A small network was shown many inputs. Here are its activations along a few directions, one row for each input.
Each table varies a few parts of the input and shows all the possible inputs, shuffled.
A made-up example of a description, with smaller parts first: one of 8 places around a ring, together with either a single point or one of 11 places around a ring or (one of 3 separate values, together with one of 6 places along a line).
Shared parts are said once, and a part with two or three values counts as separate values.
In the rows, zero is written as 128.

Other details of the inputs vary at random and push rows far along three fixed directions, the same in every table; ignore that.

A family of inputs:
R1: [141  82 143 129 148 100 163  82 183 130 125 120]
R2: [183 109 108 145 185 146 138 103  90 126 134 150]
R3: [150 155 108 122 144 161 114 129  94 132 139 155]
R4: [ 95 152 126  95 103 123 139 101 181 123 112 113]
R5: [ 48 175 127  72  72 121 103 143 166 112  98  90]
R6: [146 180 104 109 169 164 130  96  99 136 123 115]
R7: [176  89 114 165 116 130 107 190  74 117 143 155]
R8: [134  71 168 148 145 118 179  90 177 128 124 104]
R9: [107 102 154 135 103 108 137 125 168 123 118 105]
R10: [132 143  74 154  98 141  72 188  79 119 135 165]
R11: [148 144 101 137 103 137  76 200  61 114 127 148]
R12: [152  42 164 188  95  86 132 155 149 137 147 140]
R13: [ 61 105 148 121  61  88 138 135 189 118 116 102]
R14: [134  78 173 129 147  98 185 102 177 138 133 118]
R15: [167 112 155 146 183 128 174  90 114 134 119 120]
R16: [152  49 156 176 107  88 142 158 130 136 155 147]
R17: [ 62 147 114 108  54 100 103 171 124 114 114 122]
R18: [145 157 122 116 157 159 115 151  75 128 131 138]
R19: [165 138 113 146 130 157  77 180  54 127 136 149]
R20: [138 177 129 125 178 164 131 103  77 126 106 118]
R21: [166  58 142 167 120 120 136 152 129 122 142 132]
R22: [128 166 143 111 172 143 148  95 102 137 110 117]
R23: [135 116 133 139 141 122 141 105 149 129 154 133]
R24: [157 146 156 107 201 153 171  83 132 138 112 108]
R25: [113 179 105  94 144 156 121 112 112 141 135 119]
R26: [105 174  89 124 108 137  87 155 116 123 117 140]
R27: [139  99 127 143 109 109 132 159 111 120 129 140]
R28: [ 92 180 137  94 155 163 128 105 115 129 113 108]
R29: [130 134 115 151  93 138  68 188  71 125 133 148]
R30: [201 112 114 163 167 150 123 127  82 150 155 147]
R31: [162  57 138 183  95  87 122 144 159 130 167 150]
R32: [157 102  94 176  92 119  91 172  92 112 161 162]
R33: [128 168 115  92 188 155 136  81 111 132 123 131]
R34: [ 97 169  83 105  88 139  94 151 109 124 129 123]
R35: [ 29 166 132  66  60 117 101 154 175 119 114  97]
R36: [ 87 161  95 121  61 110  79 162 132 108 134 133]
R37: [134 104 131 124 135 107 133 105 158 135 131 134]
R38: [145  98 128 135 122 125 154 108 162 126 132 136]
R39: [110 163 154  87 167 130 168  81 151 136 101 102]
R40: [126  36 180 169 103  81 164 128 190 138 148 123]
R41: [ 42 149 146  73  69  81 143 125 201 117  96  90]
R42: [159 153 136 112 185 160 161  66 141 142 121 127]
R43: [104 183 112 101 165 158 129 102 133 136 120 127]
R44: [150 155 127 128 194 155 148  83 137 145 120 130]
Description of these inputs: one of 4 places along a line, together with either one of 5 separate values or one of 6 places around a ring.
Question: Changing only the place on the line of 4 turns R30 into R6. The same change can be made to R12. Which row results?
Answer: R20
Question: Changing only the place on the line of 4 turns R27 into R39. The same change can be made to R32. Which row results?
Answer: R31
Question: Change only the place on the line of 4 in R4. List by row number the other rows that result.
Answer: R3, R38, R42
Question: Which other rows agree with R23 in the place on the line of 4? List them by row number.
Answer: R3, R14, R16, R18, R25, R28, R33, R35, R40, R43

A family of inputs:
R45: [111 174  95 101 145 155 119 127  84 124 129 133]
R46: [ 99 188 135  93 162 164 153  74 162 142 111  95]
R47: [ 93 122 132 127  82 111 107 132 157 129 143 120]
R48: [146 197  81 128 148 195  62 162  36 116 120 153]
R49: [182 140  95 142 148 157 114 146  47 120 140 159]
R50: [169  60 165 160 132 114 146 165  99 129 140 131]
R51: [159  84 147 140 139 121 161 120 166 144 150 129]
R52: [110 159 113 115 113 120 123 123 124 120 112 136]
R53: [154  70 119 148  95 100 127 158 145 125 140 134]
R54: [104 144 110 121 102 128 113 132 144 121 113 108]
R55: [179  70 116 180 111  97 110 167 116 128 139 156]
R56: [166  99 152 120 191 145 179  78 165 136 127 119]
R57: [ 79 157 115  98  84 114  90 154 154 120 107 133]
R58: [139  92 119 164  82 109 116 152 125 111 140 141]
R59: [147 132 112 127 130 139 103 145  86 130 154 147]
R60: [ 98 118 137 123  90  91 115 131 164 136 139 132]
R61: [103  96 172 139  99 106 137 148 146 120 121 101]
R62: [ 66 179 123  94 134 140 140  88 152 120 116  99]
R63: [152 154 124 130 204 151 152  81  94 133 125 138]
R64: [176 112 163 140 210 136 191  61 167 155 129 122]
R65: [ 57 141 164  95  87  98 131 143 155 128  94 101]
Question: Changing only one part turns R48 into R57. The same change can be made to R62. Which row results?
Answer: R63
Question: What do these inputs look like to the network?
Answer: one of 3 separate values, together with either a single point or one of 6 places around a ring
Question: Change only the place on the ring of 6 in R45. List by row number the other rows that result.
Answer: R49, R51, R53, R56, R59

A family of inputs:
R66: [172 114 107 139 142 130 124 133 111 131 147 157]
R67: [134  94 134 149  89 110 105 187  95 127 142 143]
R68: [ 89 111 127  93  96 101 159  96 229 117 118  99]
R69: [119  81 154 126  97  95 152 143 163 119 120 112]
R70: [ 80 200 101  54 131 131 132  92 159 125 102 113]
R71: [155  95 102 173  93 131  89 168 122 126 153 152]
R72: [144  63 113 154  79  72 108 175 148 133 156 175]
R73: [182  80 163 145 185 109 175 113 114 140 128 141]
R74: [ 93 138 159 126 113 125 124 133 140 136 124 108]
R75: [150 102 123 141 137 118 128 126 131 143 157 155]
R76: [167 131 111 153 160 149 106 131  81 146 161 165]
R77: [129  95 159 171 168  94 213  41 151 105  99 102]
R78: [142 178 123 113 169 175 122 128  60 123 110 119]
R79: [ 77 168 104  80 102 114 114 128 152 129 126 138]
R80: [ 65 164 150  90 106 124 129 126 148 131 112  95]
R81: [148 175 102 107 158 170 109 148  46 109  97 127]
R82: [ 78 171 141 115 100 141 103 146 124 126 110 104]
R83: [ 93 156 149 124 124 133 106 145 106 139 131 124]
R84: [123 171  79  99 109 136  94 147 111 116 119 138]
R85: [177 126 122 121 196 153 173  71 140 131 130 126]
R86: [112 146 110 125 104 137 105 130 146 130 135 127]
R87: [159  89 154 129 182 124 192  54 191 147 144 116]
R88: [116  95 141 151  92 111 124 121 195 137 145 122]
R89: [ 71 191 132  64 133 131 132 126 113 127 102 115]
R90: [ 99 139 120 118  98 121 112 126 161 137 142 126]
R91: [143  85 177 111 171 108 209  71 187 127 103  91]
R92: [112 135 132 125 109 119 104 172  88 131 133 142]
R93: [146 136  95 132 127 150 109 135 117 122 136 137]
R94: [ 87 211  90  75 124 160 104 113 128 122 113 115]
R95: [182 120 158 154 199 165 160 101  92 136 124 118]
R96: [169 134 153 145 200 158 144 113  69 147 138 136]
R97: [147  63 128 158  70 102 107 196 112 109 133 139]
R98: [122 118 134 149 102 135 106 167 109 120 121 122]
R99: [194 108  90 152 149 143 116 141  96 120 137 154]
R100: [147 148 125 141 172 168 132  86 142 136 128 121]
R101: [152 111 130 132 124 115 122 164  88 124 124 142]
R102: [173 141 142 120 199 158 157 107  72 131 118 130]
R103: [138 131 108 159 102 136  78 161 105 137 159 156]
R104: [ 77 210  68 124 112 125 115  83 100  96  98 127]
R105: [138  72 130 180  82  99  92 167 140 146 177 162]
R106: [101  70 176 159  81  97 137 143 197 127 122 101]
R107: [ 74 110 158 103  90 106 154 122 196 117 104  85]
Question: What do these inputs look like to the network?
Answer: one of 2 separate values, together with either a single point or (one of 4 places along a line, together with one of 5 places along a line)
Question: Changing only the choice among 2 separate values turns R101 into R70. The same change can be made to R82. Which row results?
Answer: R88
Question: Changing only the choice among 2 separate values turns R85 into R69. The same change can be made to R79. Which row results?
Answer: R89
Question: Change only the place on the line of 5 in R70. List by row number the other rows that result.
Answer: R66, R87, R90, R103
Question: Change only the choice among 2 separate values in R90. List by row number the other rows that result.
Answer: R80
